A small network was shown many inputs. Here are its activations along a few directions, one row for each input.
Each table varies a few parts of the input and shows all the possible inputs, shuffled.
A made-up example of a description, with smaller parts first: values(3) and (point or ring(9) or (line(4) and ring(8))).
Shared parts are said once, and a part with two or three values counts as separate values.
(in the rows, 128 means zero)

Other details of the inputs shift rows strongly along two fixed directions, in all tables alike. That doesn't count.

Rows:
row 1: [160 108 156 129 145  89 129 165 100 150 108]
row 2: [135 168 104 116 134 174 115 109 122  95 118]
row 3: [120 167 120 122 137 185 118  96 130 101 118]
row 4: [ 95  86 100 122 118  87 161 105 194 141 183]
row 5: [ 95  86  83 125 104  79 152 117 179 145 176]
row 6: [ 72  98   7 126 144  61 120 112 204 119 171]
row 7: [ 99  88  86 133 114  62 139 115 178 134 176]
row 8: [158 106 166 122 132  99 128 162 109 144 115]
row 9: [ 86  74  92 126 110 104 162 108 181 154 187]
row 10: [160 122 174 131 117 100 141 146 112 144 125]
row 11: [135 116 186 133 109 127 150 135 115 160 130]
row 12: [132 166  86 140 151 147  85 118 106 107  96]
row 13: [152 109 158 137 141  90 130 164 103 150  99]
row 14: [152 111 176 121 127 102 141 152 108 138 122]
row 15: [145 111 178 130 123 102 141 150 110 137 114]
row 16: [133  96 187 129 124 141 163 144 116 148 128]
row 17: [ 60  93  39 121 125  98 140  78 216 117 200]
row 18: [127 170  88 132 155 147  91 130 111 103  94]
row 19: [131 164  97 134 138 157  84 115 115 101 103]
row 20: [122 170 102 126 127 162  98 104 111 104 107]
row 21: [126 173 105 116 141 160 102 117 116  91 116]
row 22: [119 166 114 112 134 187 111  97 117 112 128]
row 23: [151 107 169 131 128  99 129 161 112 144 106]
row 24: [118 145 115 107 149 200 124 106 119  99 126]
row 25: [137 108 185 128 121 140 161 151 116 151 141]
row 26: [160 115 165 138 121  97 121 156 107 151 122]
row 27: [119 173 108 124 137 160 102 116 119  90 108]
row 28: [135 165  91 118 136 159  85 116 110 111 109]
row 29: [119 156 120 103 151 186 117 103 122  95 124]
row 30: [135 107 192 124 126 127 155 141 120 144 126]
row 31: [113  88  66 135 133  50 135 128 177 146 157]
row 32: [136 167  96 128 139 157  91 115 122 100  99]
row 33: [ 98  87  65 143 122  53 129 126 170 156 149]
row 34: [148 107 183 130 118 140 162 139 118 154 139]
row 35: [129 168 106 125 130 174 116 107 124  95 109]
row 36: [159 118 150 137 127  90 123 159  95 167 112]
row 37: [162 117 154 144 134  88 122 159  98 157 115]
row 38: [136 104 185 144 114 140 156 138 114 154 135]
row 39: [128 165  93 127 132 159  85 115 112 110 100]
row 40: [109 169 122 119 140 185 117 107 128  98 120]
row 41: [ 76  77  99 133 116 102 167 118 191 140 178]
row 42: [ 68  98  21 120 116  76 127  86 204 119 185]
row 43: [147 120 176 145 112 100 134 144 108 144 121]
row 44: [115 165 120 127 136 185 111  96 123 102 122]
row 45: [143 118 173 136 102 117 147 146 110 154 121]
row 46: [127 157 106 106 144 175 114 115 117  89 115]
row 47: [153 122 176 140 114 101 142 144 115 143 116]
row 48: [117 170 108 122 133 174 114 119 122  91 111]
row 49: [166 117 164 132 122  97 129 156 114 150 118]
row 50: [124 170 106 114 137 174 114 120 120  92 119]
row 51: [143 108 179 128 119 116 153 153 114 138 117]
row 52: [125 168  98 126 142 157  90 126 120  97 101]
row 53: [141 107 185 139 115 140 163 138 121 154 131]
row 54: [161 120 156 147 131  88 130 158 107 156 102]
row 55: [155 119 167 130 125  97 127 167 112 147 119]
row 56: [145 117 177 143 108 115 146 147 112 145 124]
row 57: [116 169 120 110 144 185 116 109 125  98 128]
row 58: [142 104 183 136 117 139 155 140 111 155 144]
row 59: [111 155 111 125 128 201 120  98 116 114 121]
row 60: [ 97  85  87 131 110  76 151 117 182 135 179]
Description of these inputs: values(2) and line(5) and line(6).
Question: The inputs of row 29 and row 1 match in every part but the line(6) part. If row 17 is changed in the same way as row 29 into row 1, which row does it become?
Answer: row 37
Question: The inputs of row 56 and row 19 match in every part but the line(6) part. If row 45 is changed in the same way as row 56 into row 19, which row does it become?
Answer: row 39
Question: A walk changes only the line(6) part. It starts at row 6 and steps to row 55. List the rest of the walk in order.
Answer: row 21, row 50, row 57, row 25
Question: Which other rows does row 15 become when the values(2) part takes its other values? List them by row number.
Answer: row 14
Question: Which other rows does row 49 become when the line(5) part takes its other values? List them by row number.
Answer: row 8, row 26, row 28, row 55
Question: Which other rows does row 28 become when the line(6) part takes its other values? List them by row number.
Answer: row 5, row 9, row 22, row 36, row 42

Rows:
row 61: [102 169  44 133 139 158  86  95 137  95 115]
row 62: [154 173 181 129 118 187 120 130  79 116  94]
row 63: [137 103 138 145 109  79 135 147 127 159 129]
row 64: [112 172  47 119 143 154  83  89 138  92 125]
row 65: [111 176  51 109 161 129  82 114 149  53 103]
row 66: [151 174 182 134 121 189 121 132  79 118  93]
row 67: [147 105 142 136 117  76 134 142 129 155 140]
row 68: [125  86 152 135 133 105 152 145 132 159 139]
row 69: [ 74  98  23 142 120  77 123  99 199 128 163]
row 70: [108 153  57 104 163 180 103  91 141  87 136]
row 71: [140 105 143 141 114  77 130 144 129 158 136]
row 72: [129  85 151 130 131 103 152 144 132 157 139]
row 73: [138 103 142 145 113  78 133 142 128 160 131]
row 74: [124  87 148 135 129 106 154 150 131 159 136]
row 75: [ 80 102  24 127 120  72 122 100 198 124 173]
row 76: [157 155 167 128 148 192 119 144  73 127  84]
row 77: [125 103 165 137 103 102 155 130 140 149 146]
row 78: [164 159 172 113 153 186 115 139  72 123  96]
row 79: [151 174 186 134 125 188 119 126  80 119  95]
row 80: [130  88 149 126 128 103 151 152 132 155 142]
row 81: [130 106 166 128 106 101 156 131 142 148 153]
row 82: [115 170  43 119 141 155  86  95 137  89 125]
row 83: [134 105 165 127 108 101 157 131 141 145 156]
row 84: [163 159 168 113 148 187 117 145  71 123  94]
row 85: [123 102 165 143 105 106 157 130 143 152 143]
row 86: [133  92 157 111 151  76 152 169 144 118 125]
row 87: [ 97 150  53 113 154 183 104  96 139  91 124]
row 88: [160 177 182 120 121 186 121 131  80 114 100]
row 89: [131  87 152 126 132 102 149 146 133 156 144]
row 90: [122 102 161 143 101 107 159 136 142 152 141]
row 91: [158 154 170 128 152 191 117 139  74 128  86]
row 92: [137  88 148 120 131 103 155 150 132 152 147]
row 93: [108 170  44 124 137 155  82  96 137  91 121]
row 94: [ 65 100  50 123 113  96 139  84 211 113 189]
row 95: [164 175 182 120 123 186 122 131  80 112 103]
row 96: [103 169  47 133 143 157  84  90 137  96 118]
row 97: [129 109 171 118 123  75 156 156 153 109 132]
row 98: [136 103 141 151 115  81 135 142 131 163 128]
row 99: [126 105 163 132 100 102 155 138 141 147 149]
Question: Describe the family of inputs behind these rows.
Answer: values(3) and (point or (values(2) and line(6)))
Question: The inputs of row 67 and row 70 match in every part but the values(3) part. If row 69 is changed in the same way as row 67 into row 70, which row does it become?
Answer: row 76
Question: Which other rows does row 67 become when the values(2) part takes its other values? List them by row number.
Answer: row 82
Question: A walk changes only the line(6) part. It starts at row 67 and steps to row 64. List the rest of the walk in order.
Answer: row 71, row 73, row 96, row 98
Question: A walk changes only the line(6) part. It starts at row 83 and steps to row 81. List the rest of the walk in order.
Answer: row 94, row 77, row 79, row 85
